These are the activations of a small network on made-up records, seen along a few directions, one row for each record.
Each row is followed by the record's values for the fields Mupi, Zegem, Goza, Nuv.
Not every record has every field; a missing one is written absent.
Other fields move the rows too, some of them a lot.
(in the rows, 500 means zero)
Random noise pushes rows far along 15 fixed directions. That doesn't count. These rows show it; they differ only by the noise:
[541 567 479 509 702 550 257 581 540 481 422 687 449 277 607 537 510 340
 558 492 439 653 497 412 721 641 499 599 457 353 390 498]
[421 619 595 572 543 168 722 518 742 496 436 373 532 633 606 513 401 599
 680 628 404 248 481 702 632 433 506 525 728 596 478 588]
[577 460 524 664 396 507 360 379 350 596 541 501 546 561 570 539 490 567
 425 367 432 444 551 602 637 556 373 557 313 514 446 748]
[579 782 237 485 553 473 410 361 629 690 497 668 701 238 419 450 328 477
 774 683 432 257 646 528 775 548 681 433 708 464 501 605]
[634 481 850 664 472 260 458 558 546 580 532 632 573 437 769 413 492 475
 681 619 261 649 485 366 660 600 380 593 632 675 526 651]
[522 565 394 570 759 542 247 399 351 632 616 563 508 649 567 663 729 312
 706 497 325 182 539 549 861 471 294 753 425 431 231 577]
[543 441 528 555 540 415 572 619 426 542 389 503 385 602 545 494 645 383
 423 367 599 467 712 276 531 446 658 710 503 511 495 466]
[475 604 662 784 611 414 520 488 748 672 348 510 370 407 573 190 351 620
 656 314 273 744 662 365 607 540 652 553 433 528 393 526]
[399 704 263 710 623 539 493 415 392 417 588 380 599 561 363 479 534 622
 598 671 548 224 620 549 684 481 608 323 500 493 560 562]
[472 502 690 533 319 201 652 502 459 578 493 384 658 461 657 373 435 707
 481 503 349 764 493 444 454 485 358 391 773 572 571 583]
[422 736 308 730 439 497 396 541 511 402 379 511 498 527 535 669 550 466
 408 593 651 324 551 553 614 472 538 326 394 406 475 686]
[608 373 377  49 638 587 409 310 453 426 567 598 522 448 336 676 358 485
 438 363 392 637 358 793 637 493 227 623 539 315 483 382]
[547 539 524 401 301 580 589 302 532 651 505 545 548 409 365 350 237 601
 567 515 581 500 561 566 379 583 619 391 492 521 714 524]
[293 507 585 485 635 450 379 563 319 418 453 253 519 596 559 645 603 431
 408 430 753 231 480 685 432 645 617 580 491 398 410 571]
[552 371 365 472 580 558 547 539 441 420 506 517 404 355 558 493 393 563
 432 454 480 570 505 562 720 687 455 613 332 344 571 480]
[422 280 577 213 434 501 687 604 327 408 486 402 425 590 665 522 652 530
 359 414 634 671 264 471 368 490 432 580 613 411 516 329]
[502 538 448 421 580 550 518 439 535 763 512 562 535 317 570 262 430 536
 745 481 415 494 534 398 625 593 642 618 614 461 421 444]

[563 551 498 541 456 398 605 458 603 532 574 516 460 448 467 595 356 380
 668 776 299 382 586 561 582 613 246 499 446 443 664 462] => Mupi=c2, Zegem=d1, Goza=m1, Nuv=j1
[354 621 563 480 693 646 267 549 605 531 586 608 655 393 485 264 345 687
 647 685 644 521 356 523 477 516 538 503 598 697 383 558] => Mupi=c1, Zegem=absent, Goza=m2, Nuv=j1
[444 608 452 803 515 598 392 390 580 527 548 593 406 473 543 467 359 548
 656 628 322 403 507 584 687 672 322 424 182 442 499 604] => Mupi=c1, Zegem=absent, Goza=m1, Nuv=j1
[278 454 797 697 557 484 460 663 531 184 541 292 522 395 662 376 297 754
 458 739 515 729 203 716 390 788 385 351 383 538 574 600] => Mupi=c1, Zegem=d1, Goza=m2, Nuv=j1
[612 376 601 543 507 575 434 561 425 287 578 614 534 375 558 449 443 572
 460 641 487 692 362 481 584 669 502 437 456 568 644 526] => Mupi=c2, Zegem=d1, Goza=m1, Nuv=j1
[393 648 484 578 722 703 262 709 612 469 617 591 553 297 481 337 356 542
 615 862 671 607 467 385 475 568 301 462 402 583 520 487] => Mupi=c1, Zegem=absent, Goza=m1, Nuv=j1
[417 391 383 652 500 542 658 571 429 716 463 318 383 421 655 272 549 613
 506 306 416 484 595 384 560 609 633 662 357 384 340 463] => Mupi=c2, Zegem=absent, Goza=m2, Nuv=j2
[812 357 396 419 264 562 509 384 413 541 465 668 481 525 411 614 464 510
 254 270 483 650 591 540 570 365 422 584 363 507 573 639] => Mupi=c2, Zegem=d1, Goza=m2, Nuv=j2
[629 405 548 386 399 656 514 149 297 430 755 501 526 758 385 692 605 446
 632 550 334 313 302 758 552 480 286 391 385 510 632 495] => Mupi=c1, Zegem=d2, Goza=m2, Nuv=j1
[297 805 537 712 759 369 222 735 699 443 257 454 515 445 348 456 486 434
 344 453 609 724 794 269 332 336 593 462 611 526 303 496] => Mupi=c1, Zegem=d2, Goza=m1, Nuv=j1
[532 499 143 532 546 602 433 574 613 641 375 555 367 502 480 561 403 549
 300 255 644 386 674 593 671 382 427 742 198 399 304 631] => Mupi=c1, Zegem=d2, Goza=m2, Nuv=j1
[591 303 441 392 315 623 673 644 531 447 525 466 522 475 503 357 336 741
 275 513 790 549 420 546 368 448 564 563 428 665 623 575] => Mupi=c1, Zegem=d2, Goza=m2, Nuv=j1
[428 629 654 634 651 487 471 470 557 455 547 458 499 560 404 440 436 503
 671 633 561 380 574 535 488 544 593 435 486 605 606 512] => Mupi=c1, Zegem=absent, Goza=m2, Nuv=j1
[540 498 604 626 367 333 789 463 393 279 433 367 397 633 430 639 606 376
 483 556 512 424 626 456 418 551 722 298 534 436 829 421] => Mupi=c2, Zegem=absent, Goza=m1, Nuv=j1
[663 514 653 628 522 816 143 210 442 508 576 586 561 316 446 381 546 521
 604 251 356 695 333 567 565 667 787 263 292 504 435 624] => Mupi=c1, Zegem=d1, Goza=m1, Nuv=j2
[593 715 294 887 169 516 376 460 461 444 459 656 554 626 555 744 631 463
 338 597 615 254 587 474 625 374 464 210 277 571 563 861] => Mupi=absent, Zegem=absent, Goza=absent, Nuv=absent
[483 539 244 472 544 865 438 332 454 670 644 622 482 509 345 312 564 530
 678 535 401 470 478 349 508 407 517 475 396 495 385 334] => Mupi=c2, Zegem=absent, Goza=m1, Nuv=j1
[426 508 619 471 487 616 501 453 482 703 664 522 532 731 455 362 588 461
 720 683 516 313 470 374 316 353 386 619 539 721 429 424] => Mupi=c1, Zegem=absent, Goza=m2, Nuv=j1
[436 397 543 337 524 354 556 534 414 359 521 424 496 570 412 649 471 465
 353 514 529 547 539 549 377 526 318 521 566 450 626 372] => Mupi=c2, Zegem=absent, Goza=m1, Nuv=j1
[602 380 675 372 529 552 496 521 587 598 440 617 366 594 384 421 348 439
 440 381 669 540 648 450 387 455 520 793 385 625 570 469] => Mupi=c1, Zegem=d1, Goza=m2, Nuv=j1
[494 766 468 546 451 243 545 645 870 738 224 573 404 449 617 708 406 158
 644 605 545 162 702 539 541 446 525 696 571 399 364 629] => Mupi=c1, Zegem=absent, Goza=m2, Nuv=j1
[487 564 380 523 657 550 321 557 449 482 332 467 413 250 452 557 533 315
 382 272 530 682 682 383 547 649 679 494 388 199 445 435] => Mupi=c1, Zegem=d2, Goza=m1, Nuv=j1
[471 483 423 600 620 401 410 630 479 300 468 425 529 259 588 571 405 555
 374 518 454 621 512 597 661 746 472 439 447 344 522 549] => Mupi=c2, Zegem=d1, Goza=m2, Nuv=j1
[193 690 126 415 712 869 416 532 567 531 593 511 500 541 383 375 469 613
 667 783 821 125 351 576 493 440 554 475 428 483 341 378] => Mupi=c2, Zegem=absent, Goza=m2, Nuv=j1
[650 495 522 580 409 212 740 559 499 549 666 447 685 337 629 463 372 571
 700 836 375 340 602 491 713 632 389 476 683 612 791 627] => Mupi=absent, Zegem=absent, Goza=absent, Nuv=absent
[468 527 524 388 467 379 396 533 736 631 292 505 544 410 639 508 422 582
 364 183 394 706 359 654 489 363 463 593 637 450 122 626] => Mupi=c1, Zegem=absent, Goza=m2, Nuv=j2
[768 432 901 489 435 484 549 370 703 584 528 750 494 504 525 321 403 466
 769 523 338 584 425 455 511 506 715 574 601 801 615 545] => Mupi=c1, Zegem=d2, Goza=m2, Nuv=j2
[639 551 225 522 175 362 455 847 533 508 344 836 654 241 965 701 633 378
 345 754 644 409 350 309 739 489 503 553 704 497 368 796] => Mupi=c1, Zegem=absent, Goza=m2, Nuv=j1
[427 607 558 509 557 210 773 515 670 366 511 437 530 542 315 462 231 610
 590 786 443 470 681 538 470 475 401 403 714 593 803 389] => Mupi=c1, Zegem=absent, Goza=m1, Nuv=j1
[634 455 221 434 342 494 612 512 236 575 616 604 470 804 560 812 899 290
 453 602 528 218 557 350 644 209 176 616 501 479 496 485] => Mupi=c2, Zegem=absent, Goza=m2, Nuv=j2
[489 608 356 613 566 326 485 413 558 595 608 439 688 338 397 416 296 664
 594 598 225 496 697 543 643 555 338 409 605 515 523 546] => Mupi=c2, Zegem=absent, Goza=m1, Nuv=j1
[317 403 292 428 809 548 212 819 176 459 565 375 547 260 780 598 683 469
 317 479 624 623 439 432 702 720 187 730 420 213 258 495] => Mupi=c1, Zegem=d2, Goza=m2, Nuv=j1
[590 386 877 514 373 268 554 438 687 605 413 616 379 608 638 528 420 420
 526 309 278 641 503 510 436 531 390 618 472 608 504 528] => Mupi=c1, Zegem=absent, Goza=m2, Nuv=j1
[421 714 259 571 307 537 734 324 528 549 416 544 323 581 368 572 517 439
 552 540 406 547 636 378 474 385 400 197 402 268 682 331] => Mupi=c1, Zegem=absent, Goza=m1, Nuv=j1
[620 419 454 348 531 564 581 335 550 545 493 610 473 546 373 431 442 483
 614 425 448 333 518 542 583 491 759 635 581 545 505 414] => Mupi=c2, Zegem=d1, Goza=m1, Nuv=j1
[454 427 715 518 648 138 528 693 569 228 337 371 486 689 647 736 659 386
 363 405 578 279 466 625 557 501 731 656 711 583 394 566] => Mupi=c1, Zegem=d1, Goza=m2, Nuv=j1
[526 490 490 522 328 728 299 500 443 258 521 688 557 368 540 546 459 595
 299 562 673 711 241 540 442 602 512 215 340 524 609 623] => Mupi=absent, Zegem=absent, Goza=absent, Nuv=absent
[556 466 196 517 458 702 570 567 224 550 546 460 520 442 503 433 811 449
 452 437 698 412 591 189 540 447 835 459 494 436 518 427] => Mupi=c1, Zegem=absent, Goza=m2, Nuv=j1

Which values does each new row have?
[681 347 614 397 352 356 461 596 535 429 532 584 704 275 628 534 372 545
 382 560 547 505 396 591 512 670 601 492 650 650 603 666] => Mupi=c2, Zegem=absent, Goza=m2, Nuv=j2
[533 554 367 591 578 514 504 617 705 936 417 574 459 631 469 262 541 451
 607 385 517 281 811 204 502 177 602 926 531 707 159 528] => Mupi=c1, Zegem=absent, Goza=m1, Nuv=j1
[255 573 611 793 515 434 641 674 395 365 473 247 420 563 578 343 722 577
 456 553 470 798 546 177 284 479 541 246 528 474 543 326] => Mupi=c2, Zegem=absent, Goza=m2, Nuv=j1
[578 554 198 599 138 614 483 332 363 639 513 694 541 357 584 554 458 555
 422 490 467 467 532 459 636 610 436 291 314 363 597 657] => Mupi=c1, Zegem=absent, Goza=m2, Nuv=j1
[406 512 488 628 323 617 456 538 481 442 413 610 287 461 864 702 672 334
 500 502 479 479 214 534 578 723 424 374 206 257 423 546] => Mupi=c1, Zegem=absent, Goza=m2, Nuv=j1
[423 594 390 595 637 441 742 596 613 444 521 334 491 473 376 382 391 574
 649 739 628 191 663 518 522 540 743 470 570 553 672 428] => Mupi=c2, Zegem=absent, Goza=m1, Nuv=j2
[262 679 647 640 512 513 593 556 576 469 379 302 349 676 367 389 524 558
 444 492 710 659 596 396 181 355 540 283 426 507 590 377] => Mupi=c2, Zegem=d1, Goza=m2, Nuv=j2
[331 726 348 446 720 281 766 575 604 313 498 408 545 650 252 492 619 488
 624 756 483 445 673 278 450 216 609 313 933 561 630 167] => Mupi=c1, Zegem=absent, Goza=m2, Nuv=j1
[644 655 402 474 472 496 380 255 643 663 522 648 621 418 481 598 474 422
 755 489 262 298 432 690 708 465 568 440 606 488 354 635] => Mupi=c2, Zegem=absent, Goza=m1, Nuv=j1
[668 232 286 431 409 565 648 554 392 207 498 566 445 622 413 572 500 721
  86 287 685 590 492 545 597 370 579 524 372 587 643 529] => Mupi=c1, Zegem=absent, Goza=m2, Nuv=j1
[547 533 551 530 459 477 437 537 591 522 438 629 608 511 452 369 442 559
 501 551 588 497 538 403 424 394 720 540 657 717 460 585] => Mupi=c2, Zegem=d1, Goza=m1, Nuv=j1
[449 552 497 488 636 558 386 507 574 469 460 517 399 618 288 589 448 386
 436 469 591 463 637 537 389 416 438 581 366 502 471 431] => Mupi=c2, Zegem=absent, Goza=m2, Nuv=j1
[510 513 681 502 523 682 416 317 335 503 653 563 452 649 495 508 685 374
 736 627 447 440 353 468 484 551 433 407 427 513 583 411] => Mupi=c2, Zegem=d1, Goza=m1, Nuv=j2
[635 329 733 568 581 463 463 453 429 512 680 486 491 812 299 536 441 399
 544 627 515 163 720 558 453 486 377 828 349 798 623 556] => Mupi=c2, Zegem=d1, Goza=m2, Nuv=j1
[336 357 364 441 446 624 715 683 385 621 640 406 508 565 756 289 718 622
 628 692 630 286 287 316 430 493 549 622 595 586 373 365] => Mupi=c2, Zegem=absent, Goza=m1, Nuv=j1
[348 667 637 424 581 664 275 265 471 455 625 490 700 512 361 427 550 511
 756 646 429 460 230 610 325 513 653 225 714 572 399 437] => Mupi=c2, Zegem=absent, Goza=m1, Nuv=j1
[510 462 361 437 465 366 928 788 718 551 487 422 496 399 723 334 501 594
 673 784 532 364 398 392 578 416 598 604 765 574 511 409] => Mupi=c2, Zegem=absent, Goza=m1, Nuv=j2
[569 469 777 463 438 357 318 449 527 513 429 581 642 269 611 517 413 390
 524 389 471 518 464 549 445 795 817 448 641 535 522 621] => Mupi=c1, Zegem=absent, Goza=m2, Nuv=j1
[543 262 647 356 723 415 485 600 543 248 557 442 554 639 308 434 428 667
 279 375 473 738 488 528 406 330 441 675 627 735 468 394] => Mupi=c1, Zegem=absent, Goza=m1, Nuv=j1
